Here are a small network's activations along a few directions, averaged over the inputs that share one value of a field.
Values that are neighbours, or in one group, have similar rows; names and order tell nothing.
(in the rows, 500 means zero)
Random noise pushes rows far along 9 fixed directions. That doesn't count. These rows show it; they differ only by the noise:
[308 529 598 614 617 356 682 609 543 544 420 431 276 521 549 475 691 680
 344]
[497 365 442 456 514 556 362 345 594 373 468 339 350 684 722 743 658 440
 573]
[551 641 542 729 677 247 566 504 361 181 665 688 502 610 345 432 433 390
 496]
[459 556 432 274 526 758 531 500 625 656 448 402 510 354 628 491 555 618
 494]
[575 450 531 595 535 413 643 492 663 500 582 366 719 267 408 503 440 792
 259]
[586 557 816 605 350 236 510 503 266 393 849 503 657 744 588 432  42 482
 578]
[678 792 730 529 466 484 380 517 418 466 700 596 707 848 564 618 321 402
 729]
[446 363 235 403 656 588 532 384 445 229 668 473 353 268 545 326 407 435
 421]
[693 645 533 127 334 818 487 440 414 561 742 342 675 435 791 433  56 557
 669]
[250  22 622 686 636 315 287 390 692 608 529 357 545 509 450 605 785 516
 206]
[429 456 715 473 552 387 330 442 249 481 706 692 654 637 444 322 291 185
 584]


Field U:
u9: [775 486 760 711 576 227 270 489 304 436 435 510 569 748 442 684 463 358
 599]
u1: [603 899 550 416 598 538 688 808 331 524 381 633 264 367 438 207 414 468
 492]
u13: [517 769 363 355 484 650 516 518 542 536 415 752 675 450 390 442 493 426
 692]
u3: [533 500 401 358 522 449 591 389 456 296 341 440 481 448 539 573 496 366
 553]
u11: [693 654 466 564 287 563 585 508 533 452 619 296 484 588 602 723 371 794
 473]
u8: [445 547 365 459 635 760 487 526 369 463 527 535 449 334 322 338 536 373
 406]
u4: [493 365 653 452 429 279 561 425 320 413 424 524 333 719 496 398 387 418
 685]
u7: [472 336 375 494 472 332 637 515 372 372 400 604 407 394 374 382 584 482
 396]
u12: [291 617 386 529 233 701 288 610 694 933 456 498 332 887 656 790 702 535
 731]
u2: [686 911 576 616 146 424 837 666 580 533 418 491 481 774 614 617 432 706
 876]
u10: [646 736 192 460 447 786 698 688 522 404 535 544 327 355 729 380 240 660
 598]
u5: [710 665 606 547 603 735 422 485 552 466 699 286 365 551 623 774 626 570
 403]
u6: [492 170 256 521 399 462 462 434 613 468 440 477 681 106 392 361 404 591
 311]
U is arranged as a tree with 4 forks.
Question: Name the neighbours of u4, in listed order.
Answer: u13
Question: Name the neighbours of u11, in listed order.
Answer: u8, u7, u12, u5
Question: Name the neighbours of u1, in listed order.
Answer: u6

Field L:
l13: [377 408 620 501 625 343 584 444 276 450 409 595 424 487 460 420 608 334
 382]
l10: [427 482 569 595 358 373 582 494 497 527 656 559 696 456 294 456 309 582
 462]
l11: [509 434 114 409 487 664 514 506 635 435 426 439 356 252 491 473 511 630
 467]
l8: [480 403 570 587 450 317 631 494 542 497 507 432 534 429 475 471 435 667
 399]
l5: [513 495 819 634 514 419 423 631 429 720 505 436 494 700 517 527 573 550
 400]
l2: [561 397 867 573 421 315 486 457 455 692 509 493 858 513 308 549 420 514
 397]
l4: [488 588 357 304 696 786 487 542 438 514 659 537 312 368 567 307 473 420
 537]
l1: [567 685 652 476 482 585 387 608 426 634 456 641 646 545 504 501 420 364
 608]
l3: [709 608 622 507 513 621 284 373 624 608 439 349 728 664 450 845 756 428
 534]
l7: [569 247 407 647 491 305 331 317 688 185 491 491 617 598 454 701 633 438
 453]
l9: [422 337 466 646 488 328 499 520 496 472 502 560 465 457 392 418 476 457
 382]
l6: [ 68 396 482 413 558 604 359 675 636 921 507 531 425 503 623 327 649 528
 510]
l12: [726 616 634 542 581 489 445 376 563 393 316 474 633 720 535 752 675 445
 636]
L is arranged as a tree with 4 forks.
Question: Name the neighbours of l5, in listed order.
Answer: l9
Question: Name the neighbours of l13, in listed order.
Answer: l2
Question: Name the neighbours of l8, in listed order.
Answer: l4, l7, l6, l12
